Each row below holds a small network's activations on one input, seen along a few directions.
Each table varies a few parts of the input and shows all the possible inputs, shuffled.
A made-up example of a description, with smaller parts first: one of 5 places around a ring, together with either a single point or one of 9 places around a ring or (one of 3 separate values, together with one of 6 places along a line).
Shared parts are said once, and a part with two or three values counts as separate values.

Table:
row 1: -45.4,-49.7,-26.4,1.0,-13.6,-23.8,-47.8,-28.3,7.1,7.8,11.2,-2.6,56.8
row 2: 37.9,16.6,5.2,17.0,2.6,-23.6,52.0,5.3,-1.8,1.5,11.5,-29.0,-21.4
row 3: -6.8,-1.0,-22.8,57.1,24.4,-26.8,-6.9,-15.7,-10.3,-6.7,29.0,-26.6,-37.0
row 4: 34.8,18.9,-21.1,40.3,21.4,18.7,-5.7,23.4,-18.7,5.4,20.9,-11.6,-86.1
row 5: -1.4,45.3,50.1,-34.5,-14.4,9.0,-0.6,36.6,22.1,-24.6,0.7,39.0,4.9
row 6: -2.1,41.1,47.7,-3.7,-16.2,-37.8,7.5,27.0,43.4,-0.9,2.5,-0.9,24.4
row 7: 4.7,-1.3,-31.2,4.3,2.5,23.5,-24.5,14.3,-2.4,12.1,9.6,1.4,-37.3
row 8: -1.0,-22.7,7.5,-57.0,-16.6,23.2,16.2,7.4,-5.9,-5.6,-7.5,34.4,34.9
row 9: 4.3,-19.4,1.0,-28.2,-27.9,-20.3,21.6,-5.2,11.7,16.2,-2.6,-5.5,55.5
row 10: -7.2,-34.0,7.7,-68.0,-23.3,21.9,6.2,7.6,-3.8,-4.2,-13.3,36.8,53.8
row 11: 5.6,10.8,-19.1,72.0,35.0,-27.6,2.3,-9.5,-17.7,-11.6,33.3,-35.7,-61.8
row 12: 36.5,19.2,9.9,-9.6,14.3,23.6,44.5,15.3,-20.6,-18.8,9.8,9.3,-35.4
row 13: -38.5,-24.0,-31.1,21.4,4.8,-23.4,-27.6,-25.8,1.8,0.0,20.0,-16.2,15.5
row 14: -15.9,46.2,53.7,7.0,-5.7,-2.3,-23.1,1.7,23.0,-13.1,-35.3,17.0,8.3
row 15: 46.5,25.9,10.7,34.2,23.4,-23.4,59.1,10.4,-8.1,-0.2,16.1,-38.3,-40.1
row 16: -24.2,35.1,13.7,-0.2,-5.3,10.1,-61.2,41.6,38.0,4.4,4.9,20.9,-17.4
row 17: -2.9,-30.8,1.0,-39.4,-35.0,-20.5,11.5,-5.3,13.2,17.9,-7.7,-2.2,74.8
row 18: -48.1,31.9,10.2,35.6,-1.4,-36.8,-53.7,5.3,36.0,-17.3,21.4,-6.1,8.0
row 19: 14.9,-13.2,12.0,-38.9,-9.8,21.6,25.4,8.6,-10.3,-5.3,-0.9,34.5,12.4
row 20: 14.4,-7.8,1.4,-14.5,-18.8,-21.2,32.2,-2.9,9.0,12.1,1.9,-11.9,31.4
row 21: 27.3,8.6,5.0,-28.4,-6.4,23.7,35.5,10.6,-16.3,-16.8,4.9,18.8,-14.8
row 22: -16.7,-35.4,-23.4,-21.0,-9.6,21.5,-44.7,8.7,7.1,26.2,-0.2,22.2,13.9
row 23: -26.5,-11.3,-29.6,37.3,15.6,-24.6,-16.6,-21.2,-3.2,-5.0,24.1,-24.2,-11.1
row 24: -34.9,-32.7,-29.1,14.2,-4.4,-21.1,-40.4,-29.8,3.9,7.0,17.4,-6.2,43.4
row 25: -9.4,-15.4,-29.5,-10.0,2.8,25.8,-36.3,10.4,4.5,20.3,4.3,9.5,-4.9
row 26: -23.0,-37.7,-31.5,-37.8,-24.0,23.5,-56.0,5.9,8.5,21.4,-4.8,17.5,32.6
row 27: 14.3,9.6,-25.8,22.6,23.6,23.2,-14.7,19.7,-7.2,10.0,13.9,-7.9,-57.7
row 28: 28.4,25.2,18.4,42.9,31.1,7.0,32.3,-13.3,-27.9,-12.4,-20.6,-20.2,-60.5
row 29: 3.0,11.2,7.9,8.9,14.6,13.8,12.6,-24.1,-14.0,-5.2,-32.6,-8.5,-5.8
row 30: -29.4,-30.1,7.3,-33.5,-14.6,12.1,-15.6,-26.6,-2.7,4.1,-47.7,9.9,57.5
row 31: -16.0,-20.9,11.2,-17.5,-8.6,11.3,-6.5,-27.7,-6.0,6.0,-41.6,13.1,38.5
row 32: 10.0,17.3,12.0,23.4,22.9,9.8,24.7,-18.0,-19.3,-11.0,-27.9,-16.5,-37.0
row 33: 53.9,26.8,16.4,10.5,22.5,20.1,51.0,19.0,-29.8,-19.8,16.5,4.8,-58.5
row 34: 19.3,7.2,-1.2,-3.3,-6.4,-21.2,43.9,1.0,5.9,3.4,5.6,-26.4,4.5
row 35: -6.6,-9.2,12.0,-4.0,0.4,10.8,3.5,-26.4,-9.3,2.7,-37.1,7.3,15.7
The inputs of row 11 and row 4 match in every part but one. If row 1 is changed in the same way as row 11 into row 4, which row does it become?
Answer: row 26
What is each input in this table made of?
Answer: one of 5 separate values, together with either a single point or one of 6 places along a line
List by row number the other rows that have the choice among 5 separate values in common with row 34.
Answer: row 2, row 6, row 9, row 15, row 17, row 20
Which other rows does row 31 become when the place on the line of 6 takes its other values? List them by row number.
Answer: row 28, row 29, row 30, row 32, row 35

Table:
row 36: 0.1,32.4,-22.9,53.7,13.0,-0.5,-35.0,13.7,8.8,-0.4,17.8,-16.8,-66.6
row 37: -15.0,-1.7,24.3,-63.1,-24.3,23.6,-18.6,26.5,28.1,12.1,-19.7,51.4,42.1
row 38: -31.5,-57.8,-28.5,12.3,-3.0,-36.8,-13.0,-38.2,4.6,27.3,1.6,-30.1,62.5
row 39: -36.8,-30.4,-19.3,-17.9,-16.9,-28.6,-25.8,-9.0,19.9,2.3,25.3,3.0,60.0
row 40: -20.9,7.9,46.6,-39.9,-23.6,-7.5,-15.5,19.4,26.3,-4.1,-21.1,23.2,58.1
row 41: 6.9,-30.0,1.2,-69.9,-27.6,37.7,-13.6,10.4,0.8,10.8,-18.1,47.8,44.0
row 42: -12.2,2.9,31.2,-30.1,-22.3,-16.0,14.5,-19.0,18.3,-0.5,-23.1,9.1,72.5
row 43: 10.8,13.1,-13.8,41.7,21.2,-30.2,15.1,8.8,-4.5,-13.9,49.2,-23.6,-42.9
row 44: -8.6,-30.3,5.9,-38.9,-15.4,-3.3,35.3,-26.0,-2.8,1.8,-32.9,-3.0,66.6
row 45: 17.4,-6.1,-31.9,59.7,27.8,-40.0,25.2,-23.3,-18.0,6.8,20.1,-64.2,-46.7
row 46: 4.0,11.8,-22.0,39.5,27.1,-0.5,-8.7,17.4,-5.5,0.4,38.7,-26.4,-60.2
row 47: 52.9,1.4,-1.3,5.1,12.1,25.7,59.5,2.3,-43.3,-7.1,-0.1,-4.4,-46.6
row 48: 5.6,-39.4,-5.6,-54.5,-25.3,25.0,19.5,-16.0,-20.1,10.9,-23.5,24.5,54.6
row 49: 36.3,50.5,31.7,28.0,10.9,-15.6,55.1,-7.5,-4.0,-18.9,-2.2,-18.7,-31.4
row 50: -46.0,-18.0,-21.9,3.2,-17.0,-3.5,-78.4,3.6,27.3,21.8,-2.7,13.6,38.3
row 51: 27.9,59.6,42.4,15.3,5.2,-5.8,26.9,25.3,4.6,-22.5,-2.0,-4.7,-45.2
row 52: 32.5,46.0,25.9,-3.9,10.4,24.5,22.0,38.5,5.5,-5.4,1.9,23.6,-61.3
row 53: -44.5,-36.7,-23.3,-17.2,-7.1,-1.1,-51.5,3.8,19.5,17.4,17.4,1.1,43.5
row 54: -13.1,25.8,-20.9,58.7,23.4,8.5,-34.7,-19.5,-19.7,-15.5,-1.4,-10.9,-74.9
row 55: 39.1,12.1,10.5,21.3,22.0,-3.5,74.8,-8.1,-26.1,-16.1,-9.8,-31.7,-36.2
row 56: -59.1,-25.1,-14.7,6.4,-1.2,9.0,-79.2,-31.4,3.1,-0.4,-20.0,18.0,27.0
row 57: 54.3,11.9,6.3,-9.5,10.5,38.8,26.2,28.4,-22.7,-6.7,4.6,19.1,-57.1
The inputs of row 55 and row 44 match in every part but one. If row 52 is changed in the same way as row 55 into row 44, which row does it become?
Answer: row 37
What is each input in this table made of?
Answer: one of 2 separate values, together with either one of 5 places along a line or one of 6 places around a ring
Which other rows does row 53 become when the choice among 2 separate values takes its other values? List them by row number.
Answer: row 46
